Each row below holds a small network's activations on one input, seen along a few directions.
In each table, some parts of the input vary, and every possible input appears once, in random order.
Descriptions start from the smaller parts, as in this example, which fits no table here: line(4) and (point or line(9) or (values(3) and ring(8))).
Shared parts are said once, and a part with two or three values counts as separate values.

Other details of the inputs shift rows strongly along two fixed directions, in all tables alike. That doesn't count.

A family of inputs:
r1: -199; 61; -73; 617; 587; 201; 79; -262; 115; -459; -564
r2: 19; 131; -60; -411; -249; 89; -195; 29; 26; 87; 136
r3: 102; 270; -190; -311; -237; 381; -161; 0; 31; -295; -96
r4: -27; 140; 31; -394; -268; 81; -103; 68; 12; -8; 142
r5: 15; 384; -72; -475; -363; 471; -191; -7; 73; -229; -125
r6: -137; -139; 85; 432; 324; -604; 323; 91; -99; 161; 29
r7: 51; 158; 77; -294; -203; 44; -116; 140; 32; 50; 63
r8: 112; 80; -91; -269; -164; 28; -98; 52; -25; -18; 151
r9: -51; -109; 116; 523; 236; 65; 24; -147; 38; -73; -184
r10: 94; -277; 256; -427; 35; -74; -268; 15; 48; 380; 485
r11: -40; 288; -213; 327; 163; 185; 248; -118; -41; -434; -444
r12: -46; -178; 95; -116; -35; -410; -61; 222; -41; 202; 327
r13: 84; 320; -101; -356; -255; 381; -270; 61; 98; -147; -159
r14: -207; -203; -31; 333; 257; -559; 224; 30; -109; 109; 128
r15: -2; -221; 67; -202; -40; -349; -15; 208; -121; 237; 364
r16: -7; 174; 22; -388; -261; 97; -102; 36; 18; 40; 107
r17: 20; 126; 77; -264; -187; 16; -100; 162; 23; -12; 78
r18: 63; -92; 119; -229; -65; -299; 61; 155; -102; 339; 304
r19: -157; 48; -137; 183; 122; -118; 100; -44; -46; -110; -115
r20: 72; 62; 40; -761; -480; 100; -366; 148; 43; 191; 422
r21: 57; -139; 108; -204; -94; -382; 85; 138; -95; 194; 425
r22: -36; -157; 89; -97; -23; -399; -55; 211; -37; 221; 311
r23: 139; 95; 52; -127; -263; 694; -308; -90; 276; -105; -223
r24: 128; 108; 54; -308; -356; 708; -370; -202; 168; -102; -147
r25: 6; 188; 13; -392; -251; 95; -93; 20; 22; 69; 89
r26: -19; -507; 137; 512; 300; -330; 247; -64; 4; 301; 7
r27: -163; -200; 7; 476; 351; -607; 237; 100; -95; 119; 47
r28: 221; 77; 8; -151; -241; 640; -252; -207; 140; -147; -161
r29: -202; -105; 17; 325; 433; -20; 34; -252; 75; -144; -147
r30: -86; -168; 51; -245; -119; -344; -60; 129; -52; 210; 400
r31: -96; 46; -100; 317; 221; -208; 108; 27; -26; -53; -186
r32: 145; 48; 10; -110; -214; 733; -232; -107; 184; -101; -229
r33: -7; -142; 95; -125; -40; -397; -74; 208; -33; 267; 321
r34: -17; 237; -290; 291; 172; 160; 154; -124; -32; -373; -403
r35: -95; 39; -53; 297; 229; -127; 262; 35; -127; -149; -216
r36: 179; -291; 232; -54; -63; -105; -104; -72; -8; 357; 460
r37: 213; -403; 177; -129; -140; -118; -52; -46; 122; 439; 359
r38: 139; -392; 270; -91; -87; -69; -129; 0; -13; 441; 346
r39: -112; 227; -165; 322; 202; 203; 227; -32; -88; -449; -492
r40: -162; 32; -12; 363; 222; -212; 219; 66; -55; -222; -203
r41: -47; 75; -98; 314; 194; -151; 284; -34; -90; -202; -153
r42: -38; -480; 178; 528; 266; -387; 182; -34; 94; 307; 15
r43: -131; -127; 75; 420; 317; -594; 308; 85; -95; 189; 32
r44: -20; -94; 29; -254; -109; -330; -67; 73; -41; 350; 358
r45: 46; -116; 134; -216; -62; -318; 61; 174; -111; 318; 321
r46: -70; -467; 135; 412; 182; -319; 171; -131; 80; 302; 76
r47: -2; 20; 7; 433; 120; 402; -38; -208; 120; -275; -472
r48: 112; 311; -170; -394; -239; 457; -208; 19; 22; -125; -170
r49: -110; -219; -39; 404; 363; -551; 298; 62; -170; 174; 45
r50: 45; -196; 27; -168; -56; -409; 19; 134; -96; 195; 436
r51: 26; -184; 54; -161; -14; -357; -5; 184; -116; 290; 337
r52: 89; 123; -13; -259; -177; 44; -3; 60; -29; -65; 123
r53: 68; 62; -54; -287; -138; 70; -117; 108; -47; 60; 81
r54: -62; 136; -27; 330; 72; 522; -66; -304; 65; -338; -405
r55: -118; 174; -241; 313; 210; 195; 142; -28; -76; -441; -462
r56: 170; 379; -130; -388; -284; 426; -106; -32; 39; -175; -128
r57: 136; -83; 163; -116; -130; 345; -221; -71; 16; 122; 101
r58: -182; 257; -147; 150; 42; 205; 130; -81; -11; -439; -365
r59: -38; 28; -177; 309; 211; -167; 197; -44; -85; -159; -124
r60: 86; -7; 173; -710; -410; -190; -203; 142; 9; 491; 554
r61: -124; 8; -46; 293; 225; -131; 253; 48; -129; -205; -197
r62: 46; 147; 80; -298; -210; 38; -120; 156; 29; 24; 78
r63: 193; 79; -39; -82; -223; 697; -205; -177; 218; -156; -189
r64: -50; -134; -2; 388; 301; -555; 394; -7; -141; 118; 98
r65: 4; 301; -154; 25; 15; 297; 84; -30; -36; -247; -381
r66: -123; 32; -158; 650; 595; 175; 182; -346; 53; -470; -488
r67: 104; 103; 14; -250; -345; 754; -327; -171; 253; -100; -156
r68: -1; 253; -288; 224; 128; 190; 120; -125; -26; -329; -373
Each input here is: values(4) and (point or line(4) or (values(2) and line(6))).
Question: Changing only the values(4) part turns r55 into r22. The same change can be made to r49. Which row results?
Answer: r13
Question: Changing only the values(4) part turns r1 into r10. The same change can be made to r42. Which row results?
Answer: r26
Question: Change only the values(2) part in r13. List by row number the other rows that result.
Answer: r6
Question: Change only the line(6) part in r43. List by row number the other rows that result.
Answer: r6, r7, r17, r40, r62

A family of inputs:
r69: -99; -216; 112; 123; 27; 70; -165; -28; 62; -24; 69
r70: 157; 5; -78; 4; -67; -58; 248; -59; -73; 80; 76
r71: 229; 51; -91; -353; -27; 441; -302; -79; 35; -110; 108
r72: 16; -303; 4; 411; 171; -738; 480; -79; -154; 462; 353
r73: 67; -84; 34; -275; -81; 89; -162; -271; 116; 234; 272
r74: -47; 41; -265; 806; 273; 105; 336; -2; -79; -567; -672
r75: -56; 239; -241; 374; 321; 579; 88; -447; 84; -617; -638
r76: 102; 107; 130; -268; -212; -79; 67; 218; 27; 257; 88
r77: 226; 269; -25; -333; -220; 278; -127; 270; -45; -56; -155
r78: -92; -190; 140; -125; -214; 79; -271; -113; 191; 200; 203
r79: 59; 129; -65; -172; -499; 307; -95; 1; 126; 9; -88
r80: 29; 187; 146; -341; -72; 382; -340; 21; 88; -41; -94
r81: -180; 118; -140; 720; 658; 165; 139; -65; -2; -502; -717
r82: -146; -34; 150; 199; 299; -72; 19; -72; 90; 11; -191
r83: -355; 286; -290; -271; 57; -510; 143; 223; -221; -255; 71
r84: -124; 1; 166; 33; 122; -47; -92; -132; 125; 140; -105
r85: -399; 292; -148; -198; 246; -351; -141; 18; -37; -396; 180
r86: 104; -102; 90; -131; -353; -30; -41; 183; -47; 132; 192
r87: 82; -355; 47; 338; 219; -699; 438; 45; -295; 376; 383
r88: 114; -108; 69; -290; -12; 142; -192; -129; -26; 137; 318
r89: -127; -221; 116; 119; 13; 53; -103; -72; 164; 6; 59
r90: 82; 346; -8; -302; -357; 265; -48; 66; 88; 100; -165
r91: 50; -262; 103; -177; -87; 116; -320; 119; 85; 73; 264
r92: 260; -43; -135; -10; 2; -64; 141; 52; -172; 11; 70
r93: -82; -466; 143; 432; 64; -725; 355; 132; -95; 349; 247
r94: 130; 312; 35; -311; -272; 302; -58; 200; -35; -9; -128
Question: Describe the family of inputs behind these rows.
Answer: values(2) and (point or (values(3) and line(4)))
Question: Changing only the values(2) part turns r71 into r92. The same change can be made to r81. Which row results?
Answer: r77
Question: Change only the line(4) part in r89. List by row number the other rows that result.
Answer: r69, r78, r91

A family of inputs:
r95: -40; 277; 25; -263; -315; 403; -86; 196; 141; 113; -462
r96: -138; -122; 239; -399; -68; -354; -159; 367; -301; -17; 639
r97: 354; 433; -195; 116; -326; 689; 167; 125; -103; -703; -644
r98: 295; -158; 100; -639; -834; -374; 67; 69; -50; 704; 865
r99: 277; 301; -210; -916; -65; 362; -527; 20; 144; -14; 157
r100: -134; -69; -111; 846; -17; -394; 426; 214; -23; -19; -410
r101: 263; -12; 275; -151; -113; 961; -413; -121; 182; -251; -123
r102: 66; 415; -39; -296; -295; 335; 124; -277; -34; 93; -182
r103: -351; 267; -110; 506; 558; -460; 384; -384; 18; -130; -125
r104: 82; 144; 74; 436; 373; 8; 449; 45; -239; -224; -487
r105: -282; -230; -397; 390; 605; -372; 178; -1; -186; -420; -49
r106: -115; -80; 147; 361; -62; 801; -393; -234; 401; -292; -688
r107: 364; -596; -94; -10; -129; -819; 215; 306; -265; 736; 840
r108: -381; -316; 193; -192; -154; -846; -221; 422; -26; 384; 579
r109: 125; -51; 221; -426; -499; 678; -412; -506; 343; 217; 340
r110: 107; -404; -35; 363; 523; -686; 419; 88; -303; 532; 193
r111: -119; 318; 16; 297; 573; 10; 185; 39; -53; -451; -330
r112: -192; 266; -99; -815; -548; 203; -323; -169; 62; -205; 330
r113: -400; 50; 27; 513; 512; -531; 148; 121; 115; -61; -408
r114: 217; -431; -29; 280; 280; 387; -229; -316; 175; 6; -36
Question: Changing only one part turns r100 into r98. The same change can be made to r108. Which row results?
Answer: r112
Question: Describe the family of inputs behind these rows.
Answer: values(4) and (point or line(4))
Question: Change only the values(4) part in r103. List by row number the other rows that result.
Answer: r99, r111, r113
Question: Start at r96 and move only the line(4) part, one step at a time. The first step leads to r111. Which rows follow, in order?
Answer: r104, r97
Question: Change only the values(4) part in r110. List by row number the other rows that result.
Answer: r95, r102, r104
